Each row below holds a small network's activations on one record, seen along a few directions.
After each row come some of the record's fields: Natoz, Kagi, Fod, Biga, Kes, Gepa.
A field that a record lacks is left out.
Other fields move the rows too, some of them a lot.
(in the rows, 500 means zero)
Random noise pushes rows far along 8 fixed directions. That doesn't count. These rows show it; they differ only by the noise:
[573 395 637 366 469 491 639 485 412 598 517 573 574 397 551 512 511 533
 628 414 497 588 477 275 488 382 620]
[575 665 550 599 294 473 604 486 691 286 534 405 503 207 247 336 570 387
 536 292 365 615 425 602 562 392 640]
[477 548 841 425 399 548 314 419 379 466 597 500 612 487 476 555 497 720
 652 329 497 397 508 227 428 380 547]
[442 736 563 442 483 544 325 254 593 313 466 424 338 572 486 604 528 511
 378 411 390 254 427 532 386 595 460]
[694 326 282 297 333 417 719 536 430 918 631 732 426 348 613 482 682 512
 528 677 257 557 614 224 549 281 472]
[565 498 603 399 423 573 812 210 514 527 568 406 468 442 483 432 727 167
 277 615 528 572 361 495 541 575 548]
[405 535 488 461 441 635 539 377 497 436 553 402 482 542 676 592 554 532
 481 435 522 502 426 460 503 394 497]
[584 676 675 412 381 315 449 417 545 384 482 495 435 366 515 430 604 448
 423 370 427 417 452 388 523 429 523]
[578 561 478 362 462 355 596 439 531 481 422 575 368 410 704 468 587 374
 389 383 452 587 428 399 504 396 559]
[482 417 483 361 459 732 412 333 389 722 624 639 450 609 508 668 512 688
 589 521 335 421 560 276 312 453 501]

[519 438 917 537 406 469 493 592 374 485 603 411 778 399 386 416 471 648
 708 452 668 465 527 305 606 417 543]
Natoz: v1 / Kagi: n1 / Fod: s2 / Biga: t4 / Kes: w1 / Gepa: h2
[700 624 558 407 470 297 323 314 566 545 391 809 181 404 299 331 542 214
 201 320 299 642 527 391 356 590 571]
Natoz: v1 / Kagi: n1 / Fod: s1 / Biga: t6 / Kes: w1 / Gepa: h3
[374 420 642 383 602 696 461 289 348 561 546 441 522 690 639 695 487 579
 448 549 605 389 469 376 410 593 469]
Natoz: v2 / Kagi: n1 / Fod: s2 / Biga: t4 / Kes: w2 / Gepa: h4
[686 512 519 479 328 322 684 463 626 569 601 419 496 182 158 376 664 387
 440 664 321 350 559 469 740 480 455]
Natoz: v1 / Kagi: n1 / Fod: s2 / Biga: t4 / Kes: w2 / Gepa: h5
[423 562 364 543 605 900 594 256 528 505 483 491 426 711 334 569 562 383
 429 441 491 709 341 758 203 690 641]
Natoz: v2 / Kagi: n2 / Fod: s3 / Biga: t3 / Kes: w2 / Gepa: h6
[323 495 245 481 590 623 455 431 456 581 487 475 387 739 865 666 590 518
 342 534 600 589 455 550 501 399 372]
Natoz: v2 / Kagi: n2 / Fod: s3 / Biga: t7 / Kes: w2 / Gepa: h4
[632 668 508 559 260 176 349 623 604 385 524 607 389 243 501 225 625 330
 347 338 377 660 536 459 578 312 515]
Natoz: v2
[496 418 476 231 735 387 523 392 407 524 279 636 317 645 924 702 391 434
 404 409 584 488 445 312 414 521 521]
Natoz: v2 / Kagi: n2 / Fod: s3 / Biga: t7 / Kes: w2 / Gepa: h1
[319 420 227 435 699 728 344 503 465 526 428 567 378 758 767 808 273 756
 642 491 415 344 524 513 241 571 481]
Natoz: v2 / Kagi: n1 / Fod: s3 / Biga: t2 / Kes: w1 / Gepa: h7
[561 500 651 530 430 302 622 550 545 400 479 384 560 325 535 364 543 361
 422 478 626 550 471 454 761 407 484]
Natoz: v2 / Kagi: n1 / Fod: s2 / Biga: t4 / Kes: w1 / Gepa: h2
[437 329 390 570 478 652 616 549 496 642 675 344 667 526 372 610 451 638
 662 866 485 228 610 552 664 552 323]
Natoz: v2
[551 409 149 309 635 356 591 636 418 734 361 698 344 645 908 606 518 553
 460 614 475 528 540 435 459 448 419]
Natoz: v1 / Kagi: n2 / Fod: s3 / Biga: t3 / Kes: w1 / Gepa: h6
[485 452 796 471 595 475 630 551 478 307 373 434 664 326 452 497 345 511
 710 140 657 704 362 432 479 433 774]
Natoz: v2 / Kagi: n3 / Biga: t5 / Kes: w2 / Gepa: h7
[543 364 546 380 507 365 582 502 418 609 553 468 549 496 615 550 516 472
 466 785 529 262 573 369 631 579 368]
Natoz: v2
[540 703 371 530 371 293 302 748 591 461 443 601 453 308 506 476 522 812
 684 202 307 539 544 445 523 160 529]
Natoz: v1 / Kagi: n2 / Fod: s3 / Biga: t1 / Kes: w2 / Gepa: h7
[376 452 391 550 376 584 484 524 453 460 621 431 497 579 792 507 537 503
 420 547 580 554 517 504 578 382 407]
Natoz: v1
[510 592 461 618 272 354 200 785 571 381 553 544 503 300 458 442 390 829
 716 282 317 411 658 412 575 247 473]
Natoz: v1 / Kagi: n1 / Fod: s2 / Biga: t4 / Kes: w1 / Gepa: h2
[423 346 188 448 495 602 704 468 519 607 565 410 424 567 772 626 528 456
 410 742 481 407 509 551 593 512 381]
Natoz: v2 / Kagi: n3 / Biga: t5 / Kes: w1 / Gepa: h4
[591 398 833 502 407 549 458 535 340 606 657 585 724 451 241 363 498 514
 663 567 508 510 568 371 375 588 585]
Natoz: v2
[467 600 544 514 334 486 253 539 453 499 636 546 471 551 620 463 522 674
 513 461 420 366 585 406 422 403 409]
Natoz: v2 / Kagi: n3 / Biga: t5 / Kes: w1 / Gepa: h4
[488 474 343 407 634 541 878 307 506 527 392 373 413 656 730 536 714 102
 174 694 710 652 313 702 586 635 446]
Natoz: v2 / Kagi: n2 / Fod: s3 / Biga: t1 / Kes: w2 / Gepa: h6
[535 553 535 621 527 466 600 577 584 387 406 496 569 375 398 342 503 339
 525 344 578 811 406 632 540 428 658]
Natoz: v2 / Kagi: n2 / Fod: s3 / Biga: t1 / Kes: w1 / Gepa: h1
[550 459 679 460 580 666 576 350 517 489 455 477 564 462 107 591 413 527
 646 438 461 458 474 478 408 640 631]
Natoz: v1 / Kagi: n2 / Fod: s3 / Biga: t3 / Kes: w2 / Gepa: h1
[516 521 412 475 703 375 573 521 658 281 173 562 315 423 584 502 304 324
 430 210 538 677 374 622 455 600 682]
Natoz: v1 / Kagi: n1 / Fod: s2 / Biga: t4 / Kes: w1 / Gepa: h2
[401 423 356 438 421 575 411 400 392 639 631 548 389 669 848 569 614 485
 293 639 527 504 539 378 522 403 338]
Natoz: v1
[543 575 640 545 498 402 547 597 511 381 428 446 605 404 379 400 511 500
 589 350 587 616 430 542 544 460 601]
Natoz: v1 / Kagi: n2 / Fod: s3 / Biga: t3 / Kes: w1 / Gepa: h6
[465 521 691 365 607 270 401 604 430 425 403 379 595 468 628 695 362 822
 677 492 560  60 538 330 624 502 413]
Natoz: v1 / Kagi: n1 / Fod: s1 / Biga: t6 / Kes: w2 / Gepa: h4
[628 512 475 459 657 321 603 420 635 489 357 518 403 441 292 450 444 202
 361 705 428 334 494 646 525 811 472]
Natoz: v2
[550 329 650 515 415 665 516 434 414 649 662 598 608 431 225 431 499 456
 585 537 449 630 552 375 407 535 603]
Natoz: v2
[430 354 444 505 389 878 507 242 401 659 681 596 399 649 547 489 605 361
 307 537 480 762 498 441 341 517 539]
Natoz: v1 / Kagi: n1 / Fod: s2 / Biga: t4 / Kes: w1 / Gepa: h2
[625 285 354 404 599 637 561 478 477 711 465 754 402 469 226 580 297 541
 656 520 261 514 615 439 288 679 629]
Natoz: v1 / Kagi: n1 / Fod: s1 / Biga: t6 / Kes: w1 / Gepa: h3
[406 545 551 597 464 469 700 558 578 198 498 195 616 406 659 445 505 359
 492 504 668 485 370 675 655 501 524]
Natoz: v2 / Kagi: n1 / Fod: s3 / Biga: t2 / Kes: w1 / Gepa: h7
[637 324 534 453 393 626 656 465 413 768 661 690 534 438 342 358 549 400
 547 598 384 660 563 403 348 547 610]
Natoz: v2 / Kagi: n3 / Biga: t5 / Kes: w1 / Gepa: h4
[592 625 708 440 552 324 526 347 503 418 414 457 446 503 415 435 619 286
 261 556 582 416 445 521 555 663 473]
Natoz: v1 / Kagi: n2 / Fod: s3 / Biga: t7 / Kes: w2 / Gepa: h3
[490 560 421 465 684 511 595 420 587 440 345 408 453 546 443 619 467 466
 493 610 494 336 417 653 484 677 496]
Natoz: v2 / Kagi: n2 / Fod: s3 / Biga: t1 / Kes: w1 / Gepa: h1
[494 437 803 481 502 342 589 511 351 482 564 411 680 548 752 387 587 362
 403 610 796 519 459 362 676 467 440]
Natoz: v2 / Kagi: n2 / Fod: s3 / Biga: t7 / Kes: w1 / Gepa: h5
[463 621 465 501 433 515 417 401 562 429 498 495 365 463 518 498 564 490
 365 361 421 519 467 531 457 471 513]
Natoz: v1 / Kagi: n1 / Fod: s2 / Biga: t4 / Kes: w2 / Gepa: h4
[402 609 754 628 536 703 245 435 466 380 508 446 638 568 137 566 441 717
 641 256 556 564 486 524 393 498 592]
Natoz: v2 / Kagi: n2 / Fod: s3 / Biga: t3 / Kes: w2 / Gepa: h4
[447 513 725 506 580 511 551 458 460 307 487 255 649 540 454 547 421 478
 541 605 673 251 446 589 553 718 458]
Natoz: v2 / Kagi: n1 / Fod: s1 / Biga: t6 / Kes: w1 / Gepa: h3
[563 453 580 622 542 494 567 603 554 472 403 549 592 370 187 375 456 395
 575 315 570 838 481 576 543 487 663]
Natoz: v2 / Kagi: n1 / Fod: s1 / Biga: t6 / Kes: w2 / Gepa: h2
[407 564 750 539 543 457 312 467 487 284 435 404 534 539 592 520 385 549
 477 309 669 471 463 422 564 463 494]
Natoz: v2 / Kagi: n1 / Fod: s2 / Biga: t4 / Kes: w1 / Gepa: h2
[466 630 540 414 467 420 133 504 426 497 514 638 369 656 728 550 447 705
 474 430 407 267 585 370 310 496 396]
Natoz: v2 / Kagi: n3 / Biga: t5 / Kes: w1 / Gepa: h4

Which values does each new row have?
[544 372 104 525 698 539 693 685 579 655 332 647 456 525 490 558 366 516
 645 504 452 722 515 657 457 494 568]
Natoz: v2 / Kagi: n2 / Fod: s3 / Biga: t3 / Kes: w1 / Gepa: h6
[586 425 829 483 388 486 395 480 363 631 646 589 655 414 274 382 565 498
 573 499 510 554 557 275 450 479 556]
Natoz: v2
[451 552 899 515 272 515 420 349 372 381 738 301 645 515 562 378 664 398
 349 596 647 372 481 384 570 520 413]
Natoz: v2 / Kagi: n3 / Biga: t5 / Kes: w1 / Gepa: h4
[349 701 474 608 469 521 271 502 643 204 487 287 457 528 497 593 403 638
 518 420 457 209 481 664 499 555 411]
Natoz: v2 / Kagi: n3 / Biga: t5 / Kes: w1 / Gepa: h4
[498 615 384 579 543 461 470 636 621 377 385 453 502 440 326 518 415 626
 657 376 433 472 477 671 488 501 545]
Natoz: v1 / Kagi: n2 / Fod: s3 / Biga: t3 / Kes: w1 / Gepa: h6
[412 583 583 696 460 527 442 606 626 140 477 331 605 392 370 419 338 470
 611 324 562 548 452 705 529 535 590]
Natoz: v2
[529 222 530 614 386 794 868 597 421 743 748 356 878 325 149 481 565 616
 854 742 520 628 541 479 656 384 582]
Natoz: v2 / Kagi: n2 / Fod: s3 / Biga: t1 / Kes: w1 / Gepa: h1
[461 642 442 589 430 321 424 642 562 344 498 333 533 444 599 504 551 597
 481 516 552 368 536 577 738 355 344]
Natoz: v2 / Kagi: n2 / Fod: s3 / Biga: t7 / Kes: w2 / Gepa: h3
[297 679 103 603 518 449 569 621 651 303 399 224 419 599 961 629 608 575
 355 544 637 455 408 781 768 302 298]
Natoz: v1 / Kagi: n2 / Fod: s3 / Biga: t1 / Kes: w2 / Gepa: h4
[473 357 497 394 690 463 334 524 367 598 377 770 420 664 806 560 322 492
 478 374 583 687 537 309 349 472 550]
Natoz: v2
[539 415 341 448 491 576 291 492 463 657 538 785 348 572 461 532 395 548
 517 518 267 513 636 417 251 568 512]
Natoz: v2
[477 430 396 581 484 628 726 532 533 545 530 407 606 430 466 469 586 459
 564 528 570 727 423 591 594 383 564]
Natoz: v2 / Kagi: n2 / Fod: s3 / Biga: t1 / Kes: w1 / Gepa: h1
[501 306 457 381 563 535 504 466 355 764 540 616 480 622 725 583 502 523
 450 640 552 536 578 283 534 432 415]
Natoz: v2 / Kagi: n1 / Fod: s2 / Biga: t4 / Kes: w1 / Gepa: h2
[457 398 326 523 368 446 630 621 489 517 567 506 474 425 904 412 546 421
 417 431 581 781 499 423 679 189 479]
Natoz: v2 / Kagi: n3 / Biga: t5 / Kes: w1 / Gepa: h4
[470 421 355 499 580 445 467 786 519 484 427 463 584 466 554 646 268 818
 828 552 442 233 599 525 518 501 450]
Natoz: v2 / Kagi: n1 / Fod: s2 / Biga: t4 / Kes: w1 / Gepa: h2
[451 392 880 548 510 555 543 538 381 339 502 416 734 449 531 402 412 438
 603 299 779 753 420 395 528 455 673]
Natoz: v2 / Kagi: n1 / Fod: s2 / Biga: t4 / Kes: w1 / Gepa: h2
[542 692 618 490 489 578 266 238 544 355 456 618 275 586 270 429 493 330
 275 350 372 490 472 586 214 763 575]
Natoz: v1 / Kagi: n1 / Fod: s1 / Biga: t6 / Kes: w1 / Gepa: h3
[294 554 587 626 380 764 226 396 440 453 722 316 585 690 529 601 520 720
 503 573 565 319 561 477 541 422 309]
Natoz: v2 / Kagi: n1 / Fod: s2 / Biga: t4 / Kes: w1 / Gepa: h2
[516 624 695 639 334 299 162 710 447 523 583 518 645 430 403 369 585 708
 573 355 560 566 636 344 685 207 380]
Natoz: v2 / Kagi: n1 / Fod: s1 / Biga: t6 / Kes: w2 / Gepa: h2
[468 613 331 541 439 723 545 342 586 498 517 553 365 508 416 489 615 440
 408 339 370 760 401 625 347 434 624]
Natoz: v1 / Kagi: n2 / Fod: s3 / Biga: t1 / Kes: w2 / Gepa: h7
[478 329 582 430 433 467 503 584 336 611 580 529 590 492 804 506 521 565
 523 496 632 624 552 234 615 287 475]
Natoz: v2 / Kagi: n1 / Fod: s2 / Biga: t4 / Kes: w1 / Gepa: h2
